These are the activations of a small neural network, seen along a few directions. Each row is one input.
In each table, some parts of the input vary, and every possible input appears once, in random order.
Descriptions start from the smaller parts, as in this example, which fits no table here: line(6) and (point or line(9) or (values(2) and ring(5))).
Shared parts are said once, and a part with two or three values counts as separate values.
In the rows, 128 means zero.

Other details of the inputs shift rows strongly along two fixed directions, in all tables alike. That doesn't count.

Rows:
row 1: [168 108 144 116 142 111 130 124 108 104 116 136 134 111]
row 2: [115 147 147  98 133 148 118 130 138 113 135 168  86 118]
row 3: [138 114 130 141 165 118 131 120 144 105 145  92 112 133]
row 4: [ 89 145 102 153 110 149 136 138 151 157 133 108 111 150]
row 5: [137 138  96  85 116 103  94 144 149  87 144 149 148  97]
row 6: [ 79 176 173  96  86 194 117 128 109 178 117 221  93 138]
row 7: [ 65 165 150 159  81 195 140 126 112 214 106 177 110 152]
row 8: [151 118 112  73 144 101 103 128 139  76 150 132 131  97]
row 9: [ 58 191 146  80  97 194 100 132 142 147 150 218  69 121]
row 10: [ 90 145  88 200  73 141 141 150 133 193 102  94 154 159]
row 11: [106 126 130 162 108 154 151 122 113 184 105 122 143 147]
row 12: [145 110 104 160 101  98 130 140 115 153  99 108 187 123]
row 13: [101 127 143 181 131 160 161 115 111 186 113 105 132 155]
row 14: [ 70 189 158  76  97 189 104 133 137 156 142 228  73 129]
row 15: [161 107 138  99 128 113 125 125 110 116 117 135 152 120]
row 16: [131 115 105 168 162 114 134 113 154 100 155  58 119 129]
row 17: [108 128 136 185 118 155 157 120 113 176 104 120 124 141]
row 18: [ 86 134 117 215 133 154 159 122 139 169 127  64 103 178]
row 19: [190 105 158  62 169  87 116 116 110  67 142 143 140 105]
row 20: [174 122 177  17 175 109  96 115 120  58 154 188 114  90]
row 21: [146 105 123 166 144 117 152 123 117 138 123  75 148 144]
row 22: [152 100 148 146 162 120 140 113 110 119 125 101 134 137]
row 23: [144 103  71 195 110  81 144 150 145 131 118  51 164 144]
row 24: [133 113  47 185 105  80 132 161 164 125 125  54 176 137]
row 25: [175 117 120  73 116  74 101 144 124  81 123 155 170 102]
row 26: [105 154 150  84 146 158 113 116 139 109 157 156  89 118]
row 27: [176 104 121  79 161  83 107 128 140  42 146 126 125  80]
row 28: [164  98 103 161 140  82 143 137 132  97 120  73 141 125]
row 29: [166  95 175 108 175 118 135  99  95 111 119 142 141 116]
row 30: [116 142 129 119 113 140 129 129 127 144 126 140 119 142]
Each input here is: line(5) and line(6).
A walk changes only the line(6) part. It starts at row 29 and steps to row 13. List the rest of the walk in order. -> row 17, row 11, row 7, row 12
A walk changes only the line(6) part. It starts at row 22 and steps to row 21. List the rest of the walk in order. -> row 1, row 15, row 6, row 10

Rows:
row 31: [108 142 143 119 112 157 126 120 115 164 122 158 142 129]
row 32: [167 108 164  99 145 115 123 122 103 102 111 165 133 104]
row 33: [149  88  88 197 152  97 150 123 139 119 132  30 146 123]
row 34: [140 111  90 134 130  96 120 134 144 106 134  98 168 114]
row 35: [ 67 163 142 181 118 194 151 123 135 179 124 133  68 154]
row 36: [171  95 119 136 125  86 140 140 115 115 103 110 156 121]
row 37: [164  90 122 145 145 103 135 120 112 118 116  99 161 111]
row 38: [120 137 164 135 134 155 135 116 115 139 122 159  97 127]
row 39: [110 145 144 109 108 151 130 125 114 164 121 153 139 143]
row 40: [ 49 174 111 170  97 188 128 132 151 177 133 138  87 142]
row 41: [ 60 176 110 179  80 179 138 147 146 184 117 143  84 162]
row 42: [162 117 167  78 158 112 119 118 106  98 136 154 129 129]
row 43: [149 126 129  76 119 113 112 130 119 111 136 156 155 118]
row 44: [112 136 156 117 131 161 125 115 111 156 127 157 134 131]
row 45: [152 100  94 145 117  96 128 133 130 119 119 102 164 106]
row 46: [158 123 155  80 159 116 121 118 120  94 141 138 117 127]
row 47: [163 120 164  82 143 109 116 121 100 107 123 157 142 129]
row 48: [104 156 129 119 114 140 120 142 140 127 131 159  90 129]
row 49: [102 147 137 119 132 161 119 118 136 130 143 148  92 115]
row 50: [137  90  69 229 112  96 162 136 135 158 102  26 181 136]
row 51: [150 129 134  90 137 105 107 135 135  80 132 163 115  94]
row 52: [168 110 168  89 153 113 125 118 108  92 124 159 118 116]
row 53: [161 109 115 130 150  90 133 137 141  85 128  94 122 118]
row 54: [150  94  63 218 107  84 150 150 144 135 106  46 166 132]
row 55: [119 139 160 134 122 149 134 127 106 151 112 161 106 140]
row 56: [157 113 159  78 146 116 117 117 106 115 128 150 151 124]
row 57: [100 161 126 112 112 143 115 139 142 130 142 148 104 145]
row 58: [154 130 134  70 122 103 100 135 134  92 134 157 136 119]
row 59: [ 60 158 142 186 116 198 149 113 125 194 123 132  93 155]
row 60: [ 58 163 134 161 128 195 146 111 139 187 139 126  92 156]
row 61: [153 110 159  86 161 122 119 105 115 106 138 149 144 110]
row 62: [105 157 137 111 129 149 124 129 136 131 144 138  93 146]
row 63: [ 68 162 140 176 115 192 153 127 134 179 126 129  66 168]
row 64: [ 50 174 114 154 100 188 124 131 154 176 144 138 100 148]
row 65: [158 109 113 141 152  94 133 133 141  85 127  94 125 107]
row 66: [133 101  71 186 140  93 148 138 157 122 142  16 154 149]
row 67: [140 131 128  66 137 109 103 132 137  89 150 149 135 113]
row 68: [105 147 133 102 108 149 118 126 126 150 132 169 137 119]
row 69: [157 124 135  85 127 101 105 135 129  85 124 172 125  91]
row 70: [ 97 147 132 113 137 163 119 119 140 133 147 140 107 128]
row 71: [158 103  96 152 114  88 136 148 132 117 110 101 151 127]
row 72: [146 124 128  84 126 113 102 128 130  96 133 163 135  88]
row 73: [163 113 150 100 128 109 121 128 105 112 106 168 139 101]
row 74: [131 106  56 192 113  83 143 147 156 128 133  29 177 148]
row 75: [143 105  62 205 104  82 149 150 144 144 119  34 175 158]
row 76: [104 143 150 107 141 159 130 113 128 140 145 136 104 145]
row 77: [158 122 150  85 124 108 119 130 107 117 117 155 151 128]
row 78: [155 116 159  78 157 120 121 110 110 104 141 146 139 125]
The inputs of row 62 and row 46 match in every part but one. If row 70 is changed in the same way as row 62 into row 46, which row does it become? -> row 60
The inputs of row 72 and row 45 match in every part but one. If row 41 is changed in the same way as row 72 into row 45, which row does it become? -> row 71
What is each input in this table made of? -> ring(6) and ring(8)
A walk changes only the ring(6) part. It starts at row 32 and steps to row 55. List the rest of the walk in order. -> row 47, row 56, row 44, row 37
